A small network was trained on invented records. Each row is its activation on one of them, seen along a few directions.
After each row come some of the record's fields: D, U, L, F, H, W.
Not every record has every field; a missing one is written absent.
The largest differences between rows may come from other fields.
Random noise pushes rows far along 2 fixed directions. That doesn't count. These rows show it; they differ only by the noise:
[ 164 -201 -136    5  235  131 -190 -328 -179 -358 -142  181 -128  -88
 -318 -177 -111]
[  39 -488   46  221  -26   85   84  105 -100  -17  -14  220 -210   85
   23 -192  -14]
[ 640  277 -236 -285  181   34 -352 -390 -409 -640 -406  140 -118 -205
 -455   32 -100]
[  85 -454   48  203  -53   70   85  130 -121  -24  -35  218 -215   84
   32 -169   -5]

[ 128  326  283 -101 -153 -271   83  285  -98  -67 -107  -77  131  -29
  366  111   53] | D=d5, U=u1, L=l3, F=absent, H=absent, W=w1
[-573 -206  331  197  -72  -14  138 -279  423 -148   51 -155   58  164
 -139 -391 -185] | D=d1, U=u3, L=l3, F=absent, H=absent, W=w2
[ 336   47  346  -66 -308 -131  -45  233 -160  176 -114  -18  178  132
  307  183  -45] | D=d2, U=u3, L=l3, F=f2, H=h1, W=absent
[ -93 -278 -197   49  143  173 -306 -214  -81  -80  -21   57   35  -79
 -350  -79   -7] | D=d2, U=u4, L=l3, F=absent, H=absent, W=w2
[-294  -10  151  213  -56  153  220  -64  147 -111   60  -62 -114   23
 -183 -326   50] | D=d1, U=u4, L=l1, F=absent, H=absent, W=w2
[ 152 -183   27  -25  -76  -55  -59  239 -139   28  -81   49 -102  -82
  242   57  103] | D=d4, U=u1, L=l3, F=absent, H=absent, W=w1
[-695 -275  325  410   40  -19  308  -67  448  -13  239  -92   43  352
   69 -517   66] | D=d5, U=u3, L=l3, F=absent, H=absent, W=w2
[ 147 -163  -74  -46  113  150 -288  -24  -40  281   84  231   77   53
   53   51 -112] | D=d2, U=u4, L=l2, F=f2, H=h1, W=absent
[-447   -2  -66  303  122   43  266 -243  519 -496  -85 -383 -294  167
 -286 -403   24] | D=d1, U=u3, L=l2, F=absent, H=absent, W=w2
[  22 -645  254  349 -155  149  156  426  -83  328  143  257 -126  246
  167 -111   58] | D=d2, U=u4, L=l1, F=absent, H=absent, W=w1
[-179  -83  320   63 -259 -117  139  361   69  444  232  -81  181  130
  369  162   73] | D=d3, U=u1, L=l3, F=f2, H=h1, W=absent
[ 388  143 -216  150 -759 -220  347  798   83   98  -39 -217 -264    3
  261  285  282] | D=d1, U=u2, L=l2, F=absent, H=absent, W=w2
[ 806  404 -398 -273 -205 -100 -127  251 -273 -430 -467    7 -240  -90
  -47  293  181] | D=d4, U=u4, L=l2, F=absent, H=absent, W=w2
[-105 -414   30  -18  -36  -13 -141  220 -148  422  306  126  135    5
  284   79   26] | D=d6, U=u1, L=l3, F=f2, H=h1, W=absent
[-289 -394  485  192 -158  -68  294  -39  173  198   11  143   14  132
  116  -94  181] | D=d4, U=u3, L=l3, F=absent, H=absent, W=w1
[ 168  249  -13 -104 -274 -142  111  303 -135 -173  -89  -91    9 -109
  226  198   82] | D=d5, U=u1, L=l2, F=absent, H=absent, W=w2
[ 287 -441  287  259 -371  -56  347  383  -74   84  -53 -178 -338  445
  181 -162  128] | D=d2, U=u3, L=l2, F=f2, H=h1, W=absent
[ -59 -317 -340  206  283  207 -228 -474   30   19  172  130 -101   34
 -430  -57 -157] | D=d2, U=u2, L=l1, F=f2, H=h1, W=absent
[  30  227  111 -187 -294 -277  -95  658 -106  671   35   72  459 -186
  660  587 -134] | D=d3, U=u2, L=l3, F=f2, H=h1, W=absent
[ -88  333 -879 -274  513  111 -682 -689   57 -363  -77   36  208 -626
 -525  253 -110] | D=d4, U=u2, L=l3, F=absent, H=absent, W=w2
[ 613  250  183 -150 -326 -141  138  315 -242 -249 -309  -79 -354   46
  -53  -38   85] | D=d1, U=u4, L=l1, F=absent, H=absent, W=w1
[ -77 -179  432  139   43  -65  284 -163   31  -45   43   38    6  268
   37 -383  -94] | D=d5, U=u3, L=l1, F=f1, H=h1, W=absent
[ 339  544  116 -185  -59 -298  -46  299 -254  197 -127 -131    5  -89
  233  368   35] | D=d3, U=u2, L=l1, F=f2, H=h2, W=absent
[ 381  118  549  -49 -355 -257  260  418 -384  119 -155  277  -46  140
  283   20  -12] | D=d5, U=u4, L=l1, F=absent, H=absent, W=w1
[  82 -145  221  -52 -250   36  178   28 -243 -117  -70  -10   -4  196
   54   19  -55] | D=d6, U=u3, L=l1, F=absent, H=absent, W=w2
[-428 -295  -58   78  467  296  -44 -823  137 -235   36 -109   32 -114
 -459 -445 -147] | D=d4, U=u3, L=l1, F=f2, H=h1, W=absent
[-236  284 -325   29 -129   -5   42   27  273 -246   61 -271 -175 -172
  -99   45   19] | D=d1, U=u1, L=l2, F=absent, H=absent, W=w2
[ 303 -604  191  200  -14  106  -13  176 -251  140    8  255 -236  191
  -23  -87  -27] | D=d2, U=u4, L=l1, F=absent, H=absent, W=w1
[  40  674   -9 -124 -289  -61  118  -22  202 -534  -94 -489  -96 -124
  -59  113  125] | D=d1, U=u1, L=l2, F=absent, H=absent, W=w2
[-268 -206 -465  -29  414  202 -309 -427  -85  -91   99  -27  -13  -53
 -245 -137 -166] | D=d6, U=u1, L=l1, F=f2, H=h2, W=absent
[ 125  367  105 -147  -51  -21  134 -232  289 -348  -62 -252  -74   20
 -124   42   61] | D=d1, U=u3, L=l2, F=f2, H=h1, W=absent
[-785  112  -37  120  370 -103  -94 -312  544  210  286 -258  179 -226
  139 -118 -121] | D=d1, U=u2, L=l3, F=f2, H=h2, W=absent
[ 113 -179 -387 -115   26   78   17  -29   51  -21   22  -50  -93   50
  -48  158  143] | D=d6, U=u3, L=l2, F=f2, H=h2, W=absent
[  18  395 -365  -73  244  157 -423 -176 -154 -180  -59   18   95 -322
 -228  273   38] | D=d2, U=u2, L=l1, F=absent, H=absent, W=w2
[  60   98 -244  -60 -221  -19   -5   11 -252  -64 -118 -118 -307  -70
  -12  -13   13] | D=d4, U=u1, L=l1, F=f2, H=h2, W=absent
[ 187 -122  228  146 -173  -35  124  349 -235  194  106   99  -72  188
  184   46  218] | D=d6, U=u1, L=l1, F=absent, H=absent, W=w1
[-389 -108  -86   70 -443 -106  507  575  344  161   11 -178 -206  183
  420   80  319] | D=d5, U=u3, L=l3, F=absent, H=absent, W=w2
[-103  473 -286 -387  265  124 -157 -664  116 -397 -144 -291  200 -464
 -388   29 -216] | D=d1, U=u3, L=l2, F=f2, H=h2, W=absent
[ 415  105  258   75 -129   16   82  138 -146 -135  -72  114   35    4
   31    8   79] | D=d4, U=u4, L=l2, F=absent, H=absent, W=w1

Which values does each new row have?
[ 170  545  -15  -49 -262 -239  222  281   86  -56   25 -231   39    3
  293  165  147] | D=d5, U=u1, L=l2, F=f2, H=h2, W=absent
[ 147 -361 -134   32 -393  123  -11  435 -115  164   58    2 -172   71
   64  101  206] | D=d2, U=u4, L=l3, F=absent, H=absent, W=w2
[-165 -213 -712  119  -28  119 -101  147   57  226  -47  172  -37 -266
   31  123  -54] | D=d4, U=u2, L=l1, F=absent, H=absent, W=w2
[-100 -275 -160  173 -188  151  -72  412   97  405  147  172   24  106
  149   18  226] | D=d2, U=u4, L=l3, F=absent, H=absent, W=w2
[ 159 -262  361  152  -72 -125  301 -121 -137 -329  -77  -28 -320  339
 -230 -398  -54] | D=d5, U=u3, L=l1, F=absent, H=absent, W=w1
[-373  109  380   72  182 -212  132   58   76  475   92   82  394  -72
  551  -33 -204] | D=d5, U=u2, L=l1, F=f2, H=h2, W=absent
[ -17  153 -381 -160  228  -23 -451 -629  -16 -233   -5   -9   41 -237
 -428    7  -61] | D=d4, U=u2, L=l3, F=f2, H=h1, W=absent
[-662 -155   22  380 -243  -10  530  103  591 -175   62 -514 -210  140
  124 -209   26] | D=d1, U=u3, L=l2, F=absent, H=absent, W=w2
[-343 -280 -326  180  353   30  -70 -392  144   28  154  129   95  -62
 -211 -261 -307] | D=d5, U=u2, L=l1, F=f2, H=h1, W=absent
[ 164 -324  -40  188 -272  -16  173  422  -15  247  145  171 -507  228
  372   27   79] | D=d4, U=u1, L=l2, F=f2, H=h1, W=absent
[ 464  295  247 -178 -161  -29    8  -65 -285 -556 -258  -18 -302   86
 -107   -4   96] | D=d4, U=u1, L=l1, F=absent, H=absent, W=w1
[-201  370  151  -23  -40   22   49  -60  148 -127   98 -120  164 -247
   80   81 -112] | D=d1, U=u1, L=l2, F=absent, H=absent, W=w2
[ 162 -128  219  -32  213  -15 -127 -620  -81 -601 -204 -107  -90    1
 -424 -270  -56] | D=d4, U=u3, L=l3, F=absent, H=absent, W=w1
[-300 -127 -171   99  -88   88 -141 -144  136   28  133   64  101 -111
 -117 -125   84] | D=d4, U=u4, L=l3, F=absent, H=absent, W=w2
[-631  -50  490  196 -191  -26  277  -45  521  -40  116 -159  -31  264
   68 -338   44] | D=d1, U=u3, L=l3, F=absent, H=absent, W=w2
[ 187  136 -118  -63 -134  -60 -199  -83  -82 -257  -62  -58  -40 -110
 -103   81   38] | D=d4, U=u1, L=l3, F=absent, H=absent, W=w2
[ 301  519 -530 -114  181   26 -345 -496   40 -585 -122  -76  -83 -174
 -500  146   98] | D=d4, U=u2, L=l2, F=absent, H=absent, W=w2
[ -89 -179   55   68  349  178  -90 -340  135 -165   91   23   29 -111
 -276 -310 -116] | D=d1, U=u4, L=l2, F=absent, H=absent, W=w1
[-372   41  288   32 -188   36  175 -255  228 -255  -25 -197  -43   46
 -158 -222 -223] | D=d1, U=u3, L=l1, F=absent, H=absent, W=w2
